Each row below holds a small network's activations on one input, seen along a few directions.
Each table varies a few parts of the input and shows all the possible inputs, shuffled.
Descriptions start from the smaller parts, as in this example, which fits no table here: one of 8 places around a ring, together with either a single point or one of 11 places along a line or (one of 3 separate values, together with one of 6 places along a line).
Shared parts are said once, and a part with two or three values counts as separate values.
(in the rows, 128 means zero)

Rows:
x1: [151 162 173 136 193 110 163  77 137 207  96 147 171 115 117]
x2: [139  88  31 137  72  99 127 238  97  88  84  86 132 104 167]
x3: [116  88  63 147  70 121 125 207 103  88  93  84 121 123 142]
x4: [160 163 130 118 147 116 139  96 140 158 146 146 152 128 129]
x5: [131 175 165 122 130 115 133  84 144 114 103 109 109 166 106]
x6: [114 103  37 141  88 159 103 196  86  97 199 126 121  95 164]
x7: [112 124 223 118 158 131 132  71 160 136  92 138 105 155  84]
x8: [104 150 209 130 159 140 125  68 130 128  95 122  95 177  94]
x9: [153  93  24 134  95 122 135 231  72 130 139 118 163  81 191]
x10: [136 107 193 113 170 133 142  84 166 176 146 182 151 107 114]
x11: [ 98  96  46 141  67 137  97 199 112  53 152  98  88 119 141]
x12: [120  98 211 105 143 113 138  91 187 131 101 150 115 135  84]
x13: [129 177 175 140 176 156 130  72 106 164 146 143 131 149 125]
x14: [147 161 143 111 121  96 135 101 163 115 104 113 121 154 107]
x15: [132  95  54 144  91 144 131 202  80 129 143 114 151  99 164]
x16: [ 93 100  83 167  81 127 113 189  82  81 107  81  98 139 129]
x17: [133 105 172 102 129  97 136 109 185 123 103 143 121 135  96]
x18: [131 132 204 127 185 152 136  66 140 182 140 171 143 123 113]
x19: [ 99 108  18 118  56 156  75 198 123  21 181  94  95 114 168]
x20: [144 126 143 102 118  89 137 115 182 122 101 128 127 139 108]
x21: [147 178 150 130 156 134 135  81 124 158 147 142 143 137 128]
x22: [110 110  72 165 103 150 118 184  61 123 155 111 131 113 152]
x23: [110 171 193 132 149 135 128  74 124 117  99 110  94 181 100]
x24: [156 129 130 109 143 110 141 107 159 164 143 161 157 114 133]
x25: [148 112 156 109 154 118 141 101 162 167 146 175 154 109 123]
x26: [125 158 190 139 187 161 128  65 111 175 144 155 133 144 121]
x27: [134 160 186 129 164  88 159  86 155 167  48 115 134 141  92]
x28: [112 111  10 120  77 175  82 196  93  68 229 123 127  88 191]
Question: Changing only one part turns x14 into x4. The same change can be made to x8. Which row results?
Answer: x26
Question: What do these inputs look like to the network?
Answer: one of 2 separate values, together with either a single point or one of 5 places along a line or one of 8 places around a ring
Question: Change only the choice among 2 separate values in x22. List by row number the other rows that result.
Answer: x16

Rows:
x29: [103 130  77 154  86 139 105 175  82  70 125  84  93 145 142]
x30: [115 146 183 107 137 116 118  67 183 104 113 130 102 164  95]
x31: [136 161 199 126 192 150 136  56 129 184 153 168 144 139 118]
x32: [123  94  60 113  71 121 114 196 135  66 122  97 113 118 145]
x33: [157 107  46 139 110 110 146 195  99 154 137 125 181  81 168]
x34: [127 155 194 138 144 114 144  87 132 136  62 103 110 172  91]
x35: [156 139 180 117 178  98 161  87 162 196  98 159 160 110 110]
x36: [110 172 187 128 140 127 122  66 150 112 122 120  94 173  89]
x37: [126 103  64 130 106 160 107 170  98 124 200 145 141  94 168]
x38: [149 102  48 130 103 114 139 195 108 144 143 129 167  76 166]
x39: [111 119  74 151  82 124 116 191  81  78 100  74 105 136 145]
x40: [102 128  74 127  81 151  89 161 119  47 159  96  86 137 138]
x41: [140  90  56 123  97 137 122 185 115 122 179 146 153  84 170]
x42: [137 135 186 129 137  82 154 101 156 145  32 106 123 165  85]
x43: [134  93  56 129  99 151 112 180 112 122 188 145 149  84 164]
x44: [124 116  64 137 115 165 112 164  89 130 200 143 139  96 168]
x45: [ 83 109 219 132 119 104 129  95 174  87  44  92  68 180  55]
x46: [126 123  65 144 125 167 111 161  79 134 200 141 142 104 170]
x47: [125 140  66 157 140 170 116 152  59 152 183 135 149 101 175]
x48: [ 71  76  92 142  54 125 100 204 118  22  80  67  61 151 114]
x49: [158 130 184 116 174 105 155  85 168 183 112 169 157 116 111]
x50: [146 132 181 113 139  71 158 100 179 148  47 123 124 154  88]
x51: [117 164 196 139 142 127 137  74 132 126  92 113 101 178  91]
x52: [110 163 187 110 137 130 117  61 166 102 128 125  93 166  89]
x53: [142 128 189 114 174 132 135  71 163 173 142 175 147 119 108]
x54: [135 180 204 137 205 159 145  46 111 201 131 159 153 135 126]
x55: [130 134 181 103 135  99 138  85 186 122  88 128 114 151  90]
x56: [149  92  51 129  97 123 132 194 114 132 159 139 164  81 167]
x57: [166 146 180 126 181  97 168  87 151 206  90 154 175 115 113]
x58: [135  94  56 122  73  90 135 214 126  89  84  90 125 115 146]
x59: [135 169 203 128 195 155 140  51 123 192 144 163 149 135 119]
x60: [136 152 197 117 184 147 139  61 139 178 154 170 141 132 115]
x61: [140 140 200 106 176 140 134  64 148 171 154 171 142 130 115]
x62: [124 101  63 139  76  95 129 210 103  87  72  76 118 130 141]
x63: [101 137  74 143  85 145  94 164 101  57 152  90  87 142 138]
x64: [125 129  66 147 128 169 116 158  71 142 196 138 146 102 169]
x65: [108 108  68 118  74 140  93 175 134  48 146  99  98 129 150]
x66: [152 127 191 105 174 115 146  74 167 174 131 177 148 121 114]
Question: Changing only one part turns x31 into x46. The same change can be made to x45. Which row results?
Answer: x48
Question: What do these inputs look like to the network?
Answer: one of 2 separate values, together with either a single point or one of 8 places around a ring or one of 10 places along a line
Question: Change only the choice among 2 separate values in x35. List by row number the other rows that result.
Answer: x38
Question: Change only the choice among 2 separate values in x60. List by row number the other rows that result.
Answer: x44

Rows:
x67: [132 132  52 138 113 155 110 171  82 119 187 127 142 100 174]
x68: [113 121  29 153  83 164 107 200  58  98 184 104 128 107 176]
x69: [108  92  86 124  70 113 115 190 137  59  96  87  95 128 124]
x70: [119 160 205 130 155 124 132  48 166 142 124 140 112 160  78]
x71: [143 110  86 111 107 122 122 154 142 117 151 139 139 108 148]
x72: [132 159 237 119 167 104 147  47 167 150  83 139 109 175  74]
x73: [130 180 248 121 176  89 158  38 171 153  20 108 109 190  66]
x74: [141 128  74 123 127 145 119 154 111 131 174 143 150  97 169]
x75: [148 157 247 107 219 152 148  22 154 211 135 189 160 132 112]
x76: [126  96  88 113  84 111 121 170 148  89 126 114 122 121 132]
x77: [170 119 121 139 163 107 167 135 118 219 130 166 195  82 143]
x78: [106  96  37 154  70 145 104 215  73  73 137  88 108 123 160]
x79: [124 148 212 121 188 139 135  47 155 176 144 171 129 137  97]
x80: [100  94  70 139  68 122 107 200 110  54 102  80  94 131 139]
Question: What do these inputs look like to the network?
Answer: either a single point or one of 5 places along a line or one of 8 places around a ring
Question: Start at x67 and move only the place on the ring of 8, one step at a time. The first step leads to x68. Which rows follow, in order?
Answer: x78, x80, x69, x76, x71, x74
